A small network was shown many inputs. Here are its activations along a few directions, one row for each input.
Each table varies a few parts of the input and shows all the possible inputs, shuffled.
Descriptions start from the smaller parts, as in this example, which fits no table here: one of 6 places along a line, together with either a single point or one of 9 places along a line or (one of 2 separate values, together with one of 8 places around a ring).
Shared parts are said once, and a part with two or three values counts as separate values.
(in the rows, 100 means zero)

Other details of the inputs vary at random and push rows far along three fixed directions, the same in every table; ignore that.

Table:
R1: 46 123 113 111 102 105 97 110 69 116 101
R2: 59 116 110 126 95 82 103 108 66 125 94
R3: 90 106 85 140 101 105 119 93 107 31 113
R4: 139 84 87 68 97 108 67 107 132 115 125
R5: 141 96 75 96 85 112 106 83 117 91 108
R6: 55 124 100 119 99 86 100 110 64 122 104
R7: 59 116 101 109 107 80 109 108 63 119 97
R8: 137 71 98 52 114 115 79 103 127 101 105
R9: 141 88 93 86 86 111 106 88 114 120 96
R10: 81 83 125 50 111 92 50 132 116 134 94
R11: 38 113 107 130 105 60 85 129 85 87 99
R12: 85 115 120 80 107 135 125 87 35 176 97
R13: 14 83 115 90 138 27 35 160 141 21 100
R14: 121 99 92 94 91 126 118 77 101 91 100
R15: 51 106 121 113 112 93 114 107 61 115 75
R16: 99 105 88 147 81 106 115 91 122 23 103
R17: 54 100 113 77 126 71 75 126 72 138 107
R18: 125 85 115 63 89 128 71 105 125 139 101
R19: 94 102 98 104 101 91 118 100 76 117 87
R20: 105 121 97 117 78 123 128 87 64 145 101
R21: 108 116 98 119 82 118 135 82 62 143 91
R22: 104 94 85 133 93 81 117 95 114 56 93
R23: 106 116 98 115 83 116 144 79 55 140 92
R24: 106 76 95 74 103 71 52 130 151 81 106
R25: 104 97 77 125 107 84 116 95 106 50 111
R26: 88 101 93 139 94 96 125 93 111 28 93
R27: 48 122 114 109 103 100 98 107 65 113 99
R28: 148 85 75 96 101 109 118 84 110 87 110
R29: 43 101 107 126 117 53 96 124 83 85 82
R30: 102 99 77 123 98 81 114 93 109 51 102
R31: 101 92 85 100 108 84 83 111 118 77 117
R32: 118 77 93 87 95 81 51 124 164 77 110
R33: 116 75 113 39 116 109 70 112 114 131 105
R34: 169 141 114 113 124 92 128 61 112 134 97
R35: 85 81 118 37 123 88 55 128 109 129 92
R36: 136 89 87 111 89 122 127 79 115 59 90
R37: 88 125 105 133 81 135 136 83 63 115 96
R38: 127 76 116 56 99 117 85 99 116 135 88
R39: 142 98 77 101 79 112 106 82 114 92 113
R40: 49 111 124 116 105 97 112 106 67 116 83
R41: 87 91 88 95 115 68 83 115 110 77 95
R42: 97 110 94 109 99 101 105 98 75 117 115
R43: 123 139 119 152 133 70 120 73 135 44 97
R44: 125 84 105 41 100 120 66 104 119 136 103
R45: 136 96 84 115 86 130 116 78 119 61 120
R46: 94 106 113 104 91 124 115 90 78 131 87
R47: 141 95 90 92 85 116 121 82 95 118 94
R48: 129 91 99 95 85 124 115 84 113 89 96
R49: 114 83 112 50 105 118 55 117 121 133 117
R50: 132 97 93 124 75 127 116 78 121 69 101
Each input here is: one of 2 separate values, together with either a single point or (one of 4 places along a line, together with one of 6 places along a line).
Changing only the choice among 2 separate values turns R32 into R18. The same change can be made to R47. Which row results?
> R26
Changing only the choice among 2 separate values turns R50 into R2. The same change can be made to R40. Which row results?
> R9
Which other rows does R10 become when the choice among 2 separate values takes its other values? List them by row number.
> R24
Start at R32 and move only the place on the line of 4, one step at a time. The first step leads to R20. Which rows follow, in order?
> R6, R4
Which other rows does R41 become when the place on the line of 4 takes its other values? List them by row number.
> R19, R28, R29
Which other rows does R43 become when the choice among 2 separate values takes its other values? List them by row number.
> R34

Table:
R51: 55 117 94 141 103 90 138 99 55 76 91
R52: 54 122 114 148 104 99 135 94 63 68 86
R53: 55 95 127 94 119 80 76 123 113 82 88
R54: 94 80 91 72 97 80 63 126 114 116 113
R55: 114 84 106 69 108 111 87 102 110 113 98
R56: 101 94 108 57 100 115 109 97 44 188 91
R57: 134 91 92 101 91 121 116 80 124 63 98
R58: 158 121 93 124 109 86 113 74 132 93 111
R59: 129 102 98 105 83 130 106 89 114 96 103
R60: 95 111 114 84 90 120 98 96 79 146 100
R61: 74 90 108 83 111 86 57 127 115 106 108
R62: 100 95 91 90 101 106 113 97 77 118 94
R63: 129 93 75 101 79 114 108 90 106 103 112
R64: 136 87 82 102 87 113 115 81 119 62 98
R65: 86 91 120 78 102 93 55 123 130 101 101
R66: 64 91 88 117 104 65 70 131 126 51 114
R67: 94 138 115 133 133 74 135 83 71 124 84
R68: 128 98 83 103 79 118 106 88 109 96 108
What is each input in this table made of?
> one of 2 separate values, together with either a single point or one of 8 places along a line
Changing only the choice among 2 separate values turns R64 into R68. The same change can be made to R57. Which row results?
> R60
